A small network was shown many inputs. Here are its activations along a few directions, one row for each input.
In each table, some parts of the input vary, and every possible input appears once, in random order.
A made-up example of a description, with smaller parts first: one of 4 places along a line, together with either a single point or one of 11 places along a line or (one of 2 separate values, together with one of 8 places around a ring).
Shared parts are said once, and a part with two or three values counts as separate values.

Other details of the inputs vary at random and push rows far along two fixed directions, the same in every table; ignore that.

Rows:
r1: 12 -15 -12 10 -5 13 -34 24 -1 2 22 -8
r2: 16 -2 -21 17 33 -11 60 -19 -15 -11 -19 0
r3: 66 -36 -19 14 27 -9 -25 2 -4 -54 6 15
r4: 15 -18 -5 -5 -34 12 -26 23 -3 6 7 -14
r5: 77 -37 -32 33 21 -10 -16 4 -4 -49 -5 20
r6: -59 17 8 -16 2 -13 11 20 -17 36 8 -22
r7: 4 -1 19 15 47 -20 36 -29 12 -13 -37 19
r8: 68 -51 3 1 -27 30 -74 40 3 -35 21 -4
r9: 2 13 6 15 73 -25 50 -46 0 -20 -49 31
r10: 6 11 1 27 61 -17 49 -42 10 -6 -41 25
r11: -56 27 31 -28 -46 -3 -35 -11 6 37 -7 -7
r12: -10 7 23 -5 -30 21 -58 -8 19 6 6 2
r13: -14 -5 36 -12 -29 15 -48 5 25 -6 -1 0
r14: -58 13 29 -30 -41 24 -13 35 -15 43 20 -40
r15: -55 19 13 -24 -52 29 -8 12 -11 51 36 -31
r16: -57 33 19 12 32 -15 64 -33 9 37 -31 2
r17: -45 22 22 -53 -67 16 -28 72 -13 36 46 -15
r18: -57 32 19 -8 -14 -11 18 -20 13 32 -23 -3
r19: 18 -9 -25 15 28 -8 12 -9 -5 -10 8 6
r20: 7 10 7 11 33 -32 31 -38 6 -4 -44 22
r21: 91 -15 -58 25 60 -27 70 -4 -7 -72 -16 51
r22: 73 -49 -19 22 -13 32 -65 31 9 -34 29 5
r23: 1 -12 -6 -6 -39 -3 -42 21 -7 -2 15 -7
r24: 83 -53 -20 18 -1 31 -49 18 8 -34 19 5
r25: 14 -12 -17 0 -18 -11 -18 3 -8 -11 9 4
r26: -49 31 -5 -8 20 -13 58 -15 -11 35 8 -14
r27: 11 -11 -15 15 -5 -2 7 13 -10 -1 -4 -2
r28: 36 4 -41 4 55 -14 68 5 -10 -19 4 30
r29: 59 -19 -25 16 53 -9 40 -24 -2 -55 -12 16
r30: -50 16 25 -34 -50 23 -15 26 -9 34 27 -32
r31: 7 6 2 8 -1 -8 -14 -29 15 -13 -20 17
r32: 57 -42 2 9 -20 23 -66 41 0 -29 21 -5
r33: -4 3 8 9 2 11 -16 -17 27 -3 -5 8
r34: 15 -17 0 -10 -36 37 -48 27 5 6 31 -22
r35: -68 43 16 -1 3 6 16 -25 11 37 -13 -2
r36: -55 13 2 -17 -28 6 -22 25 -7 51 30 -26
r37: 72 -22 -23 17 50 -14 19 -15 5 -59 -8 14
r38: -74 34 36 -22 -19 3 -13 -8 7 31 -9 -12
r39: 73 -45 21 2 -60 13 -101 7 36 -42 7 15
r40: 13 -6 -4 -17 -50 4 -36 9 6 -12 23 -10
r41: -52 29 4 -29 -47 -2 11 1 -12 37 16 -23
r42: -54 22 42 -15 4 -14 13 -12 4 33 -27 1
r43: 20 -5 -17 7 -9 2 24 -15 -10 -14 0 -1
r44: -43 39 -21 4 64 -24 112 -40 -22 27 -18 -3
r45: -54 33 -9 14 75 -37 97 -5 -31 30 -34 -7
Each input here is: one of 3 separate values, together with either a single point or one of 5 places around a ring or one of 9 places around a ring.
Changing only the choice among 3 separate values turns r2 into r34. The same change can be made to r39. Which row results? -> r16
A walk changes only the place on the ring of 5. It starts at r31 and steps to r18. List the rest of the walk in order. -> r39, r20, r11
Which other rows does r23 become when the choice among 3 separate values takes its other values? List them by row number. -> r6, r36
Which other rows does r29 become when the place on the ring of 9 takes its other values? List them by row number. -> r3, r6, r8, r14, r30, r32, r37, r45

Rows:
r46: 83 -32 -38 27 28 -4 5 -8 0 -58 -4 22
r47: -31 1 15 -17 -16 2 -8 34 -12 24 7 -19
r48: 42 -14 19 7 -17 -3 -53 -39 37 -49 -21 34
r49: -34 20 -6 6 52 -25 70 -1 -21 21 -22 -3
r50: -29 1 11 6 6 25 -14 2 0 33 13 -21
r51: -36 0 20 -9 -15 18 -31 25 -5 39 11 -26
r52: 78 -48 -10 13 -26 41 -87 15 22 -43 35 2
r53: 63 -22 -30 3 -23 1 -18 7 3 -40 16 14
r54: 45 -21 -19 38 92 -17 47 -7 -7 -31 -29 16
r55: -35 1 15 1 3 18 -13 10 -2 37 10 -22
r56: -29 20 -6 -23 -53 13 1 2 -2 26 30 -18
r57: -50 34 36 -30 -60 -14 -28 -31 27 17 -11 8
r58: 84 -45 -15 4 -51 41 -90 12 19 -49 42 6
r59: -36 19 -12 11 50 -18 70 -10 -20 26 -22 -7
r60: 52 0 -47 21 48 -22 69 -35 -8 -40 -13 26
r61: 58 -5 -43 19 48 -35 74 -17 -15 -49 -19 28
r62: -30 6 5 -4 -12 13 -5 10 -3 29 13 -20
r63: -18 10 2 -32 -54 -4 -7 34 -13 11 23 -9
r64: -34 12 6 -24 -35 0 -6 31 -13 23 17 -13
r65: -51 22 56 -13 -30 -2 -33 -27 27 25 -26 1
r66: -64 20 63 -9 -23 6 -47 -18 29 38 -25 3
r67: 34 -33 8 8 15 12 -42 33 0 -19 6 0
r68: -36 31 -20 2 35 -16 76 -24 -18 20 -13 -5
r69: -25 23 -12 -5 37 -29 73 2 -24 11 -17 4
What is each input in this table made of? -> one of 4 places along a line, together with either a single point or one of 5 places along a line
Changing only the place on the line of 4 turns r59 into r51. The same change can be made to r47. Which row results? -> r67
Which other rows agree with r57 in the place on the line of 4? List them by row number. -> r53, r56, r60, r61, r63
Which other rows does r46 become when the place on the line of 5 takes its other values? List them by row number. -> r58, r64, r68, r69
